A small network was trained on invented records. Each row is its activation on one of them, seen along a few directions.
Each row is followed by the record's values for the fields D, C, T, K.
Not every record has every field; a missing one is left out.
The largest differences between rows may come from other fields.
In the rows, 500 means zero.
Random noise pushes rows far along 8 fixed directions. That doesn't count. These rows show it; they differ only by the noise:
[925 615 621 462 314 445 499 386 479 432 251 287 583 294 259 807 582 634
 653 444 473 641 585 330 428 454 648 657 397 317]
[475 410 558 281 532 563 447 424 568 463 347 376 401 652 520 416 483 558
 372 536 546 560 389 437 480 493 397 535 383 389]
[584 439 474 569 623 533 341 560 180 459 599 615 420 632 472 498 576 444
 479 430 450 409 351 686 551 361 606 558 418 370]
[561 544 547 457 482 419 388 536 387 491 446 464 629 567 374 640 527 490
 581 458 504 515 511 511 566 426 574 621 464 439]
[401 794 451 474 272 239 607 552 525 790 532 558 479 300 608 431 714 555
 554 631 308 420 749 427 395 316 426 249 539 365]
[531 528 537 454 484 371 502 524 508 567 458 387 526 444 368 533 441 596
 714 552 325 419 595 220 499 466 467 544 622 559]
[586 281 563 398 553 512 518 526 318 374 394 351 396 595 463 459 563 560
 408 493 403 513 463 609 444 496 494 508 364 426]
[328 460 458 414 524 469 436 565 365 557 554 575 398 681 645 316 625 498
 342 537 443 420 437 660 512 393 452 412 407 400]
[714 303 495 539 676 665 309 485 421 364 599 499 230 642 440 333 390 690
 510 380 405 350 203 314 565 565 553 692 530 578]
[592 497 545 530 522 324 521 673 269 517 551 509 523 442 413 572 604 405
 495 448 425 499 629 771 458 427 497 393 447 433]

[320 682 392 656 684 493 307 639 496 647 856 897 588 607 572 490 372 220
 512 400 695 380 399 736 656 435 461 448 644 563]
{D: d2, C: c2, K: k2}
[473 341 547 310 716 761 489 236 512 430 257 392 300 645 513 495 402 375
 379 661 615 630 256 368 408 380 367 504 359 216]
{D: d2, C: c2, T: t1, K: k2}
[351 592 586 312 454 358 658 490 700 674 354 382 501 418 498 501 490 406
 485 637 507 635 698 351 413 470 230 281 521 426]
{D: d1, C: c1, T: t1, K: k2}
[416 605 375 598 509 574 480 484 530 641 668 737 370 427 673 428 534 409
 429 475 544 499 485 547 495 471 460 343 521 486]
{D: d1, C: c2, T: t2, K: k1}
[688 612 463 541 436 491 350 521 574 552 618 567 410 508 514 438 534 684
 484 371 547 446 386 410 586 520 555 637 516 514]
{D: d1, C: c1, T: t1, K: k1}
[522 480 571 524 671 435 364 628 498 424 588 510 656 627 320 597 319 396
 590 396 626 504 437 541 641 555 495 672 597 650]
{D: d2, C: c1, T: t1, K: k2}
[549 412 502 429 589 603 466 442 680 455 524 452 285 546 488 319 300 617
 505 503 463 395 337 293 489 635 381 542 576 586]
{D: d1, C: c2, T: t1, K: k2}
[163 481 479 308 533 524 434 467 652 590 485 481 444 764 663 274 466 572
 414 610 499 442 383 292 596 456 355 498 511 515]
{D: d1, C: c1, T: t1, K: k1}
[690 631 535 565 585 377 543 588 615 579 600 519 452 272 345 568 315 441
 649 460 521 472 604 428 466 575 372 446 685 612]
{D: d2, C: c2, T: t1, K: k2}
[708 499 463 575 426 599 537 509 427 465 588 625 296 405 607 454 638 518
 315 370 585 519 442 770 413 507 571 413 357 351]
{D: d2, C: c1, T: t2, K: k2}
[514 562 517 470 319 409 623 482 551 584 410 410 500 363 595 500 644 586
 439 549 444 587 670 440 421 472 455 356 437 451]
{D: d1, C: c1, T: t1, K: k1}
[674 463 359 656 485 417 552 620 192 573 760 608 241 391 559 359 587 632
 612 491 194 173 516 686 430 422 586 436 576 469]
{D: d1, C: c2, T: t1, K: k2}
[727 412 586 499 756 744 554 297 536 389 317 413 362 320 314 702 290 295
 583 568 620 645 384 354 335 458 416 471 497 338]
{D: d2, C: c2, T: t2, K: k1}
[662 542 460 439 350 804 472 237 665 380 405 560 190 504 764 306 651 670
 117 473 686 603 209 576 370 531 563 476 210 241]
{D: d2, C: c2, T: t1, K: k2}
[316 613 323 596 460 439 534 556 309 759 698 733 470 483 687 497 599 359
 535 509 447 421 631 717 530 353 512 378 510 422]
{D: d1, C: c2, T: t2, K: k1}
[510 396 510 358 681 697 567 353 590 470 429 433 222 527 542 390 338 461
 447 608 540 463 333 432 368 471 303 451 464 334]
{D: d2, C: c1, T: t1, K: k1}
[689 663 420 730 419 484 352 538 464 501 715 686 466 408 490 507 606 617
 577 347 464 424 433 434 586 487 690 619 568 567]
{D: d2, C: c1, T: t2, K: k1}
[787 736 535 647 537 471 338 471 571 559 573 580 597 318 280 761 379 450
 762 408 557 500 468 261 574 441 590 643 665 487]
{D: d1, C: c1, T: t2, K: k2}
[479 619 513 439 305 440 594 452 861 531 437 410 599 350 501 496 400 631
 562 498 545 541 645 319 467 673 437 522 587 669]
{D: d2, C: c2, T: t2, K: k2}
[331 526 478 391 361 536 457 395 724 500 418 458 545 604 601 382 551 676
 466 528 509 558 470 230 577 547 519 610 493 585]
{D: d2, C: c1, T: t2, K: k2}
[530 378 486 610 795 629 379 441 352 434 584 559 392 591 370 466 343 461
 689 539 360 331 268 230 542 394 520 631 638 518]
{D: d2, C: c1, T: t1, K: k1}
[474 628 445 524 350 358 712 529 466 654 532 543 382 282 628 429 686 531
 481 592 334 469 707 564 322 405 446 231 472 391]
{D: d2, C: c2, T: t1, K: k1}
[628 426 604 450 550 353 574 576 568 442 433 341 559 399 290 584 334 511
 637 472 460 524 636 462 467 625 427 536 594 652]
{D: d2, C: c2, T: t1, K: k2}
[665 243 582 574 604 410 707 605 539 389 531 325 432 312 381 495 378 502
 542 417 380 583 685 485 392 739 362 393 586 764]
{D: d2, C: c1, T: t2, K: k1}
[359 597 535 329 471 407 452 513 779 598 462 438 700 588 427 596 304 468
 614 465 665 576 571 371 621 611 386 641 592 621]
{D: d2, C: c2, K: k1}
[622 581 607 359 411 469 799 303 830 588 219 236 343 135 436 519 432 572
 559 707 424 625 682 119 208 513 280 273 533 355]
{D: d2, C: c2, T: t1, K: k1}
[631 609 570 585 270 523 399 425 578 324 328 416 841 471 338 760 564 667
 650 402 522 604 538 198 634 569 812 750 506 623]
{D: d1, C: c2, T: t2, K: k2}
[410 571 463 551 405 493 456 512 408 496 492 599 711 556 540 658 620 363
 460 418 622 656 592 691 591 474 627 530 409 473]
{D: d1, C: c1, T: t2, K: k2}
[269 278 571 375 482 446 693 485 371 440 251 262 644 545 462 555 552 483
 593 710 323 538 683 405 425 444 499 439 495 503]
{D: d2, C: c1, T: t2, K: k2}
[442 652 352 594 447 492 410 474 406 646 661 664 543 529 555 543 469 589
 726 507 391 290 475 362 603 417 662 641 640 523]
{D: d1, C: c2, T: t1, K: k1}
[387 535 546 341 421 346 583 483 652 593 394 326 493 457 452 419 483 610
 605 677 346 445 618 209 454 490 364 459 619 557]
{D: d1, C: c2, T: t2, K: k2}
[519 209 571 392 509 352 496 703 354 367 513 330 522 725 478 443 548 615
 389 353 469 535 569 731 599 660 497 614 413 693]
{D: d2, C: c1, T: t1, K: k1}
[627 395 505 524 481 438 448 597 467 430 595 430 462 560 448 442 449 654
 531 396 423 409 503 521 565 633 557 631 557 668]
{D: d1, C: c1, T: t1, K: k2}
[716 339 498 580 392 549 387 537 498 317 570 441 337 588 537 306 655 863
 367 314 410 498 389 333 590 666 643 657 453 699]
{D: d1, C: c1, T: t1, K: k2}
[635 524 583 353 691 624 428 389 706 465 411 480 340 519 448 510 341 366
 325 478 795 689 318 532 447 526 333 494 413 330]
{D: d2, C: c2, T: t1, K: k1}
[465 678 422 456 406 562 534 410 537 599 510 633 466 470 677 524 522 375
 371 544 669 503 473 813 429 394 474 405 365 258]
{D: d2, C: c2, T: t1, K: k2}
[786 491 604 494 670 662 435 445 790 381 504 498 394 380 379 566 246 421
 412 329 821 676 351 439 478 693 385 529 517 542]
{D: d2, C: c1, T: t2, K: k1}
[446 504 434 614 297 516 472 551 381 421 566 602 545 580 687 396 800 653
 301 435 461 497 497 724 543 538 688 497 376 549]
{D: d2, C: c2, T: t2, K: k2}
[139 451 503 330 403 495 735 365 820 587 293 295 600 424 560 414 328 576
 653 771 380 469 702  86 397 598 307 407 668 687]
{D: d2, C: c2, T: t2, K: k2}

Which values does each new row have?
[526 293 483 398 651 650 463 462 626 432 515 393 265 641 536 260 292 660
 438 500 476 408 287 335 534 650 364 606 552 635]
{D: d1, C: c2, T: t1, K: k2}
[442 623 498 420 420 379 496 488 625 645 469 459 554 471 515 525 528 543
 548 547 504 544 599 372 528 447 447 521 548 474]
{D: d2, C: c1, T: t2, K: k1}
[396 496 422 550 640 585 453 415 304 588 527 586 448 528 490 531 456 364
 648 626 404 403 424 388 523 321 506 515 562 421]
{D: d1, C: c2, T: t2, K: k2}
[570 432 554 492 489 508 667 547 351 421 387 404 634 404 441 728 526 359
 471 492 544 620 648 849 393 503 533 417 375 387]
{D: d1, C: c2, T: t2, K: k1}
[375 412 479 501 426 307 702 613 490 582 518 418 510 402 534 461 550 512
 591 539 310 484 777 491 451 549 397 342 582 661]
{D: d2, C: c2, T: t2, K: k1}
[528 604 473 472 442 516 392 375 422 588 433 494 531 579 474 636 558 536
 642 533 462 497 450 274 568 328 607 653 477 333]
{D: d1, C: c1, T: t1, K: k1}
[366 598 609 484 529 356 541 526 412 499 336 393 730 442 305 643 545 349
 634 685 401 552 637 389 474 358 491 400 545 443]
{D: d1, C: c2, T: t1, K: k2}
[507 246 576 420 812 673 547 487 496 391 451 395 396 559 411 504 212 328
 495 524 594 530 376 530 442 572 327 485 516 522]
{D: d1, C: c1, T: t2, K: k1}
[399 632 502 536 481 518 303 511 550 513 515 607 709 626 483 585 470 429
 496 431 687 525 432 474 641 492 601 616 513 556]
{D: d1, C: c2, T: t1, K: k1}
[286 539 541 519 516 383 530 619 548 508 545 543 705 491 456 544 457 349
 540 543 540 504 627 586 501 536 451 384 597 625]
{D: d2, C: c2, T: t2, K: k2}
[683 282 555 551 670 674 764 361 313 400 319 363 326 249 405 639 475 338
 546 612 378 635 557 537 222 469 447 300 423 322]
{D: d1, C: c2, T: t2, K: k1}
[472 722 408 562 523 447 331 487 405 709 596 656 705 538 428 752 415 377
 791 484 551 430 505 377 671 319 586 681 626 423]
{D: d1, C: c1, T: t1, K: k1}
[433 395 436 493 389 700 496 306 430 385 356 421 616 596 560 558 512 631
 574 566 437 460 413 369 524 522 707 684 454 495]
{D: d1, C: c2, T: t2, K: k2}
[656 540 526 592 263 367 589 513 413 472 424 375 626 354 446 614 676 661
 576 497 323 521 679 477 464 525 661 508 473 528]
{D: d1, C: c2, T: t1, K: k2}
[450 341 444 439 391 603 370 468 445 399 500 467 392 783 677 244 646 781
 280 457 446 411 298 525 602 557 622 666 370 547]
{D: d1, C: c2, T: t1, K: k2}
[682 369 594 376 577 698 586 310 722 305 269 254 404 409 377 539 276 553
 509 561 570 555 388 280 362 629 422 573 495 499]
{D: d2, C: c2, T: t2, K: k1}
[655 464 408 850 608 500 486 641 312 474 837 708 363 326 463 436 483 531
 664 363 299 303 494 426 535 507 658 465 699 718]
{D: d2, C: c1, T: t2, K: k2}
[558 464 585 333 427 477 618 447 567 475 285 338 581 473 450 655 488 435
 437 517 629 646 620 663 391 523 408 475 361 345]
{D: d2, C: c1, T: t1, K: k1}
[616 483 463 592 465 554 500 499 432 431 565 504 425 468 494 470 499 669
 570 463 368 350 440 412 503 542 649 564 544 563]
{D: d1, C: c2, T: t1, K: k1}
